Each row has a name. Each piece below is followed by the name of the row it came from, unless a question asks for something else. Each question is about the rows just above it. Places in a row count from 0.

Columns, left to right: B Q L E T Z R V
vatos: +2.34 +6.66 +5.92 +8.68 -4.56 +1.17 -9.31 -3.80
malu: +3.31 -0.26 +7.69 +2.63 +2.04 -2.72 -3.91 -2.04
kod: +5.92 -4.56 -3.80 +6.66 +1.17 +2.35 +8.68 -9.31
Fuvar: +6.65 -8.10 -1.24 -8.71 +8.30 -3.47 +4.66 +9.12
Row and place of +6.65 in the named rows: : Fuvar, 0
+5.92 +7.69 is in which column, read top down? : L
Which row holds these entries in another order? -3.80 -9.31 +1.17 -4.56 +8.68 +5.92 +6.66 +2.34 : vatos

Columns, left to right: Y H P M F D A W J
Mizo: -0.05 +6.75 -1.32 +3.47 +5.51 +7.55 -3.91 -0.30 -1.99
Bukon: +1.21 +6.43 -0.49 +3.52 +5.37 +7.55 -2.58 +0.65 -1.48
nemam: +4.25 -0.99 +4.37 +0.74 +0.30 +0.22 +5.94 +3.87 +3.46
tof: +4.09 +1.78 +2.77 +1.55 +1.42 +5.02 -0.16 +0.07 -1.87
fif: -1.11 +4.63 +5.17 +2.33 +7.31 -4.61 -4.12 +2.43 -5.56
ker: +2.89 -4.44 +4.04 -0.90 -3.11 -3.84 +5.59 +1.53 +2.07
Rugaz: +4.63 -5.56 +5.17 -1.11 -4.12 -4.60 +7.31 +2.43 +2.33
Bof: +2.65 +3.68 +2.54 +4.60 +1.93 +4.78 -1.59 -1.99 -3.63
zelis: +5.38 -1.10 +4.80 +1.17 -1.16 +0.65 +3.86 +1.96 +1.21
Among the named rows, does one hold +7.55 -3.91 -0.30 next to each other, in this order? : yes
+4.09 is at row and place : tof, 0
+0.74 +1.55 +2.33 -0.90 is in which column, read top down? : M
Does one of the named rows hold -4.12 -1.11 +5.17 -5.56 +4.63 side by side, in this order? : no
Put -5.56 -4.60 -4.12 -1.11 +2.33 +2.43 +4.63 +5.17 +7.31 back in order: which row is it? : Rugaz
-4.44 -3.84 -3.11 -0.90 +1.53 +2.07 +2.89 +4.04 +5.59 is which row reordered? : ker
Which row holds these entries in another order? -1.87 -0.16 +0.07 +1.42 +1.55 +1.78 +2.77 +4.09 +5.02 : tof

Columns, left to right: X U S C
suvug: -0.57 -4.15 +1.53 -2.51
Fimi: -2.45 -0.36 -3.98 +1.16
zunas: +6.57 +5.69 -0.90 +5.93
keza: +8.22 +4.57 -1.35 +3.14
Kul: +0.32 -1.15 +3.28 -2.52
Gaka: +3.89 -0.81 -0.02 -2.18
mufek: -2.45 -3.97 +1.17 -0.36
zizem: +1.97 -2.23 +0.68 -4.42
Suf: -0.36 -2.45 +1.17 -3.98
Does one of the named rows hold +3.89 -0.81 -0.02 -2.19 side by side, in this order? : no
Which row holds these entries in another order? -2.52 +0.32 -1.15 +3.28 : Kul
-3.98 +1.17 -2.45 -0.36 is which row reordered? : Suf
Which row holds these entries in another order? -3.98 -2.45 -0.36 +1.17 : Suf
Which row holds these entries in another order? -2.45 +1.16 -3.98 -0.36 : Fimi

Columns, left to right: fip lesid Pabi Veb
Buk: +1.69 -1.60 +1.66 +0.93
bagag: -7.14 -4.46 -1.59 -5.41
banod: -1.20 +1.90 +4.24 -5.68
vasu: -0.51 -1.94 -0.58 -0.77
veko: -0.51 -0.77 -0.58 -1.93
Nura: -4.10 +3.99 -3.52 -2.57
lebep: -7.14 +1.70 -1.59 -0.82
Put -0.77 -0.58 -1.93 -0.51 back in order: which row is it? : veko
Row and place of +1.69 in the named rows: : Buk, 0

Columns, left to right: mil linu zafe mulak Tifu gop gov ravif bepug Tis
fud: -6.87 +3.99 -6.14 -5.26 +6.29 -7.11 -6.12 -6.47 -6.44 -5.26
Zufib: +6.53 -6.72 +6.05 +6.01 -6.48 +6.03 +5.28 +5.94 +5.80 +3.94
Zaf: +6.53 -6.72 +6.05 +6.01 -6.48 -5.01 -5.37 -3.82 -4.67 -4.73
Which column holds -5.26 +6.01 top down? : mulak
Which column holds this, read top down? +6.53 +6.53 : mil

Columns, left to right: zifes Fuso bil zar tudu tus bim pove Seto deri
noser: +2.70 +1.80 -0.40 +1.98 +1.31 -4.66 +3.19 -7.89 -6.53 -0.87
kamep: +1.51 +3.01 +6.50 +1.03 +0.17 -4.20 +3.70 -7.16 -5.36 +1.30
debag: +2.70 +1.80 +7.69 +1.98 +1.31 -4.66 +3.19 -7.89 -6.53 -0.87
Where in the named rows is -0.40? : noser, 2
-7.89 +1.98 -0.40 +1.80 -0.87 +2.70 -4.66 +3.19 +1.31 -6.53 is which row reordered? : noser

Columns, left to right: zesef bisut lev fal Pokap vode
nese: -3.34 +2.48 +2.49 -1.34 +4.87 -1.95
Dilap: -1.95 +4.87 -1.35 +2.49 +2.48 +3.24
Zages: +1.73 +2.22 -4.93 +1.28 -2.26 -2.19
Pitu: +4.61 -4.26 +0.91 +2.36 -8.18 +3.25
denov: -3.33 +0.40 +1.50 -1.53 -4.43 +3.05
Which row holds these entries in another order? -1.95 -1.35 +2.48 +2.49 +3.24 +4.87 : Dilap
Where in the named rows is -2.19? : Zages, 5
-1.34 +4.87 -1.95 -3.34 +2.48 +2.49 is which row reordered? : nese
+3.25 is at row and place : Pitu, 5
Row and place of -3.33 in the named rows: : denov, 0
Put -2.19 -2.26 +1.28 -4.93 +2.22 +1.73 back in order: which row is it? : Zages

Columns, left to right: Mula zavu sif gunos vagov sur
molo: +0.15 -1.73 +0.45 +0.35 -0.73 -0.90
robeg: +0.41 -2.27 +7.62 +3.51 +2.00 +1.25
zaka: -1.28 -6.22 +4.26 +3.35 -0.34 +1.46
Metu: -0.19 +1.06 -0.45 -0.89 +0.56 +0.57
Zeg: -0.14 -1.64 +8.25 +4.37 -1.01 +2.22
pap: +7.20 +1.76 +2.36 +3.29 -0.57 +0.58
Vike: +0.62 -1.82 +7.35 +3.54 +2.07 +1.30
vuga: +0.58 -0.58 +7.20 +3.29 +2.36 +1.76
luba: -0.89 -9.46 +5.26 +3.17 -0.59 +1.05
zak: -1.02 -8.00 +5.18 +3.59 -0.21 +1.45
Which row holds these entries in another order? -0.89 +0.56 +0.57 -0.19 +1.06 -0.45 : Metu
-0.90 is at row and place : molo, 5
Row and place of -1.02 in the named rows: : zak, 0
Does one of the named rows hold +1.46 -0.34 side by side, in this order? : no
Which row holds these entries in another order? +2.36 +0.58 +7.20 +3.29 -0.58 +1.76 : vuga
Among the named rows, does one hold +0.15 -1.73 +0.45 next to each other, in this order? : yes

Columns, left to right: lar zefu guv gagez bolin dobiv
lapam: +1.54 +3.16 +2.45 +2.46 +2.36 +0.29
gosi: +3.67 -0.73 +2.35 +0.94 -0.88 +0.98
Keda: +3.16 +2.46 +2.45 +2.37 +1.54 +0.29
Vupaz: +1.54 +3.16 -4.70 +2.46 +2.36 +0.22
Which row holds +3.67 -0.73 +2.35 +0.94 -0.88 +0.98? : gosi
Where in the named rows is +2.37? : Keda, 3
Does one of the named rows hold +2.37 +1.54 side by side, in this order? : yes
Put +0.29 +2.36 +2.46 +2.45 +3.16 +1.54 back in order: which row is it? : lapam
Where in the named rows is -0.88? : gosi, 4

Columns, left to right: zegin Bopi zunun Nuva
let: -3.33 -2.59 -2.62 -3.48
Fipo: -3.33 -3.49 -2.62 -3.48
vibev: +1.65 +1.12 -7.07 -1.19
pifa: +0.75 -0.78 +1.91 -2.55
mup: -7.60 -0.47 +0.83 +1.13
Tedu: -7.60 -0.47 -2.93 -0.66
nugeg: -0.14 +2.06 +4.14 +5.24
Which column holds -3.33 -3.33 +1.65 top down? : zegin
+1.12 is at row and place : vibev, 1
+0.83 is at row and place : mup, 2
Is -3.33 -3.50 printed in one of the named rows, side by side and in this order? : no

Columns, left to right: Zuzuv baza semav zumud nunom sar Zav
Lav: -0.67 +0.96 -8.22 -2.51 -2.13 +0.74 +5.37
Fes: -0.67 +0.96 -8.22 -2.51 -2.13 -0.47 -0.46
Nuka: -0.19 +2.38 -0.69 +1.17 -2.21 +1.24 -1.08
lig: -0.18 -6.65 +1.70 +1.62 -1.21 +0.10 -3.72
Vir: -1.47 -9.36 +4.31 +3.77 -0.84 +1.43 -1.68
vimup: -0.19 +2.38 -0.69 -0.73 +0.94 +1.15 -1.83
dagi: -1.26 -4.21 +5.26 +3.66 +0.63 +2.09 -2.13
+0.96 +2.38 -6.65 is in which column, read top down? : baza
Where in the named rows is -0.47? : Fes, 5
Which column holds -2.51 +1.17 +1.62 +3.77 -0.73 top down? : zumud

Columns, left to right: fas dotem fome nagig Fega
finob: -0.77 +7.22 -2.33 +4.01 -4.63
nusi: -3.08 +0.54 -1.46 +6.93 -4.63
gaz: -1.33 +1.89 +4.01 +1.91 -0.42
gusum: -3.17 +0.39 -2.33 +6.93 -6.13
dok: -0.42 +1.91 -1.33 +4.01 +1.90
bevug: -5.78 +6.52 -2.33 +4.01 -1.56
vobim: -3.09 +1.34 -2.33 +6.98 -8.77
folor: -3.17 +7.90 -2.77 +3.97 -4.63
Which column holds +1.89 +0.39 +1.91 +6.52 top down? : dotem
Is +1.91 +4.01 printed in one of the named rows, side by side and in this order? : no
Where in the named rows is -3.08? : nusi, 0
-2.77 is at row and place : folor, 2
Does one of the named rows hold -4.63 +4.01 -2.33 +7.22 -0.77 side by side, in this order? : no
+1.90 +4.01 -1.33 +1.91 -0.42 is which row reordered? : dok

Columns, left to right: sufif dima rav Bam vego disum gipov Dokit sez
Bubo: -0.41 +0.00 +2.55 +0.38 +4.34 +0.00 +0.00 -2.55 -3.75
mol: -0.41 +0.00 +2.55 +0.38 -3.77 +0.00 +0.00 -2.55 -3.75
ver: -8.31 +0.37 +0.01 -0.53 -3.77 +0.73 +0.37 +7.55 +5.36
+7.55 is at row and place : ver, 7
-0.41 +0.00 +2.55 +0.38 +4.34 +0.00 +0.00 -2.55 -3.75 : Bubo
Which column holds +2.55 +2.55 top down? : rav
Among the named rows, does one hold +0.02 -0.53 next to each other, in this order? : no
Among the named rows, does one hold +0.00 +0.00 -3.77 +0.38 +2.55 next to each other, in this order? : no

Columns, left to right: bafur kovu nefun Lemun
baso: -5.64 +1.77 +4.42 +2.39
dudob: +1.86 +8.64 -3.24 +5.56
Zurip: +1.77 +4.42 -5.63 +2.39
+1.77 +8.64 is in which column, read top down? : kovu
Is +8.64 -3.24 printed in one of the named rows, side by side and in this order? : yes
-5.64 +1.86 is in which column, read top down? : bafur
Which row holds these entries in another order? +2.39 +1.77 +4.42 -5.63 : Zurip
Which column holds this, read top down? +8.64 +4.42 : kovu
Which column holds +5.56 +2.39 top down? : Lemun

Columns, left to right: lef fepig vosa pof vesa timu
sager: -5.82 -1.23 -2.75 -3.95 +7.90 +6.02
Nopu: -3.94 +6.58 -4.52 -2.06 -2.45 -4.43
Tumir: -3.95 -5.81 +7.90 +6.02 -2.75 -1.23
Timeg: -4.43 -2.45 +6.58 -2.05 -3.94 -4.52
-5.82 -3.95 -2.75 -1.23 +6.02 +7.90 is which row reordered? : sager
The row with -3.95 -5.81 +7.90 +6.02 -2.75 -1.23 is : Tumir
Which row holds these entries in another order? -4.52 -4.43 -3.94 -2.45 -2.05 +6.58 : Timeg
-1.23 -2.75 +6.02 +7.90 -5.81 -3.95 is which row reordered? : Tumir

Columns, left to right: nomag riza gadu fefi tosir bubob fur Gofa vil rasep
midot: -1.15 -4.05 +3.46 +4.08 +2.83 +6.68 +1.10 +6.66 -4.82 -1.33
Vepuf: -3.12 +1.55 +1.65 -1.29 +2.84 +3.34 +1.09 +1.88 +3.24 +1.66
bagi: +1.89 -4.38 -2.46 +0.67 +2.04 +0.25 -0.63 +4.61 -4.75 -3.15
Is -3.12 +1.55 +1.65 -1.29 printed in one of the named rows, side by side and in this order? : yes
+2.83 is at row and place : midot, 4
Where in the named rows is +1.89? : bagi, 0
Which column holds this, read top down? +1.88 +4.61 : Gofa

Columns, left to right: zoze Kar sizu defef
Gumot: +7.38 +0.71 +0.54 +6.47
Sapu: +7.70 +6.36 +1.09 +0.45
kagiz: -0.12 +5.23 +7.65 +0.80
Zuki: -0.73 -0.96 +8.15 +0.88
Temik: -0.08 +6.82 +6.93 +1.11
dira: +0.35 +7.36 -0.48 +0.35
sig: +7.38 +6.47 +0.71 +0.53
Which row holds these entries in another order? +7.38 +0.53 +6.47 +0.71 : sig
+7.65 is at row and place : kagiz, 2
Which column holds +6.47 +0.45 +0.80 +0.88 +1.11 +0.35 top down? : defef
Which row holds these entries in another order? +0.54 +7.38 +6.47 +0.71 : Gumot

Columns, left to right: gubi pafes gatuk mir zedup belol
zemiv: +0.23 -2.52 -7.39 -5.40 -1.90 -2.20
kat: +0.87 +0.74 -7.78 -5.84 -6.19 -0.76
labeg: +0.93 -1.46 +0.17 -2.31 +0.29 +3.36
dad: -1.48 +0.47 -1.43 -7.51 +0.99 +1.75
Legip: +1.30 -0.28 -6.68 -4.72 -7.59 +0.97
Gib: +1.96 -2.53 -5.97 -1.86 -6.35 +1.47
runul: +1.96 -2.53 -5.97 -1.86 -6.35 -0.67
davub: -1.47 -0.10 -0.10 -4.85 +1.69 +2.32
pide: +1.81 -2.35 -5.91 +0.92 -5.36 +1.93
Does one of the named rows hold -5.97 -2.53 +1.96 side by side, in this order? : no
-0.76 +3.36 +1.75 +0.97 +1.47 -0.67 is in which column, read top down? : belol
+2.32 is at row and place : davub, 5

Columns, left to right: Ramik mogez Sinuz rad Dedo nale
Til: -4.80 -2.77 -4.93 -3.90 -4.39 +3.99
Ginop: +0.56 -5.67 -4.95 -2.05 -6.02 -5.13
ruta: -5.68 -5.13 -6.02 -4.95 -2.05 +0.56
fabo: -5.31 +6.58 -0.65 +0.89 -2.23 +2.67
dimiz: -0.39 +6.58 -0.65 +0.89 -2.23 +2.67
Put +0.56 -2.05 -4.95 -6.02 -5.13 -5.68 back in order: which row is it? : ruta
Which column holds -2.77 -5.67 -5.13 +6.58 top down? : mogez
Is -4.95 -2.05 printed in one of the named rows, side by side and in this order? : yes

Columns, left to right: sis dezu nugis kebes korog Guni Safuz gomo
ner: +5.10 -1.75 +7.17 +4.28 +4.82 -2.55 -5.57 -3.52
Gebu: +5.10 -1.75 +7.17 +4.28 +4.82 -2.55 -5.57 -6.64
keso: +1.09 -2.54 -3.55 +4.43 +2.88 +5.20 +2.26 +1.43
zus: -1.11 +3.11 +2.71 +2.84 +3.24 -3.68 -1.81 -5.44
sut: +2.87 -3.55 +5.20 +1.09 +2.26 +1.43 -2.54 +4.43
Volat: -3.65 +3.80 -6.14 -4.37 -4.86 +3.19 +5.39 +3.65
kab: -4.27 +4.07 -5.28 +2.49 -0.40 +1.02 +1.03 -5.97
bega: -1.11 +3.11 +2.71 +2.84 +3.24 -3.68 -5.23 -5.44
tik: -1.11 +2.60 +3.44 +6.48 +3.45 -2.90 -1.80 +1.10
lezof: -2.08 +3.79 -0.14 +3.49 +0.05 -0.51 -0.66 -4.37
Where in the named rows is +2.87? : sut, 0
-3.55 -2.54 +1.09 +1.43 +2.26 +2.87 +4.43 +5.20 is which row reordered? : sut

Columns, left to right: kipo nosa Zaz sof fovik zizu kapel vatun mif
kulab: -0.17 -1.23 -0.39 -2.89 -2.51 -0.79 -4.37 +4.70 -4.71
vezi: -2.89 -1.23 -2.51 -3.71 -4.71 +4.70 -0.17 -0.78 -0.39
Fepop: -5.68 +3.12 +4.04 -6.82 -6.35 -2.54 -1.42 +1.58 -3.72
Which column holds this, read top down? +4.70 -0.78 : vatun
Which row holds these entries in another order? -4.37 +4.70 -4.71 -0.17 -1.23 -0.39 -2.89 -2.51 -0.79 : kulab
Row and place of -3.72 in the named rows: : Fepop, 8
Does one of the named rows hold -0.78 -0.39 side by side, in this order? : yes
Which row holds these entries in another order? -6.82 +3.12 -1.42 -2.54 +4.04 -6.35 +1.58 -3.72 -5.68 : Fepop

Columns, left to right: metir lovak neni kes Felu
nif: +1.38 -2.77 -7.33 +0.63 -1.38
Sebis: -8.64 +2.11 +5.98 -0.63 +1.19
pav: +3.87 -1.76 -4.98 +0.67 -0.76
digat: +1.77 +3.07 +6.57 +0.23 +1.42
dar: +0.69 -7.22 -8.65 -2.21 -1.51
gasi: -1.16 +2.58 +7.49 -0.30 -2.16
bido: -2.69 -1.15 -1.29 -1.13 +2.20
Bevut: -8.64 -1.51 +0.69 -2.21 -7.22
dopup: +1.17 -3.44 -6.42 +0.72 -2.57
Which column holds this, read top down? +1.77 +0.69 : metir
-8.65 is at row and place : dar, 2
Is -2.21 -1.51 printed in one of the named rows, side by side and in this order? : yes
Among the named rows, does one hold -6.42 +0.71 next to each other, in this order? : no
Which column holds -1.38 +1.19 -0.76 top down? : Felu
Which row holds these entries in another order? -1.51 -2.21 -8.65 -7.22 +0.69 : dar
Is +1.17 -3.44 -6.42 printed in one of the named rows, side by side and in this order? : yes

Columns, left to right: niruf banat vavor tefa Bom
valup: +7.11 +3.40 +1.86 +2.21 +2.72
tege: +2.87 +0.25 +1.42 -1.61 -0.37
nuna: -0.54 +2.35 +2.50 +2.04 +0.52
Napus: +2.57 -1.61 -7.24 +2.05 -1.60
mika: +2.31 +0.58 -0.33 -0.67 +1.73
Which column holds -1.61 +0.58 top down? : banat
+2.04 is at row and place : nuna, 3
Row and place of +0.52 in the named rows: : nuna, 4
Row and place of -1.60 in the named rows: : Napus, 4
Which column holds this, read top down? +1.86 +1.42 +2.50 -7.24 : vavor
Which column holds this, read top down? -0.37 +0.52 -1.60 +1.73 : Bom
Row and place of +1.73 in the named rows: : mika, 4

Columns, left to right: sado fiv Gude Tosi gis
mer: +0.51 +2.14 +7.86 +1.67 +0.48
Nof: -8.36 -0.03 -2.50 +0.05 -4.04
vivu: +0.86 -1.77 -3.96 -0.83 +0.18
funu: -7.22 -1.53 -5.04 +2.36 -1.74
rogof: -6.58 +3.39 +5.25 +4.00 -0.58
negus: +0.51 +0.48 +7.86 +1.66 +2.14
Kabe: +0.50 -0.35 -4.67 +1.80 +3.05
Does one of the named rows hold -3.97 -0.83 +0.18 side by side, in this order? : no
Which row holds these entries in another order? +1.67 +2.14 +7.86 +0.48 +0.51 : mer

Columns, left to right: godid mon voduk Pib
fosav: -9.28 -2.40 +3.46 +8.31
rer: -1.04 +8.30 +7.53 +2.15
Poso: +8.34 +7.58 +2.60 -2.35
kon: -0.27 -0.16 -7.22 -9.31
Where in the named rows is +8.30? : rer, 1
Which column holds +8.30 +7.58 -0.16 top down? : mon
+8.30 +7.58 is in which column, read top down? : mon

Columns, left to right: mivot sen nimes fafa velep nider
verok: -5.23 +5.07 -6.95 -3.76 -2.15 +4.30
miv: -2.15 -3.76 -6.95 +5.07 -5.24 +4.30
Nidas: -5.68 +7.30 -5.86 +2.21 -0.95 +0.37
Zirab: -4.12 +5.59 -5.12 -4.99 -4.04 +7.52
suvop: +1.55 +5.02 +4.60 -0.28 -8.26 -6.07
mes: -4.11 +6.83 -6.91 +1.33 -1.04 +3.41
mubus: -5.54 +5.06 -6.04 +2.65 +0.25 -1.01
tufu: -6.89 +5.61 -4.13 +3.09 -0.09 +1.66
fales: -8.33 +3.40 -3.99 +3.99 -0.09 +0.67
per: -9.03 +5.94 -9.22 -3.29 -4.97 +5.28
Is -6.04 +2.65 printed in one of the named rows, side by side and in this order? : yes
Which row holds these entries in another order? -2.15 +4.30 -5.23 +5.07 -6.95 -3.76 : verok
Which column holds this, read top down? +5.06 +5.61 : sen

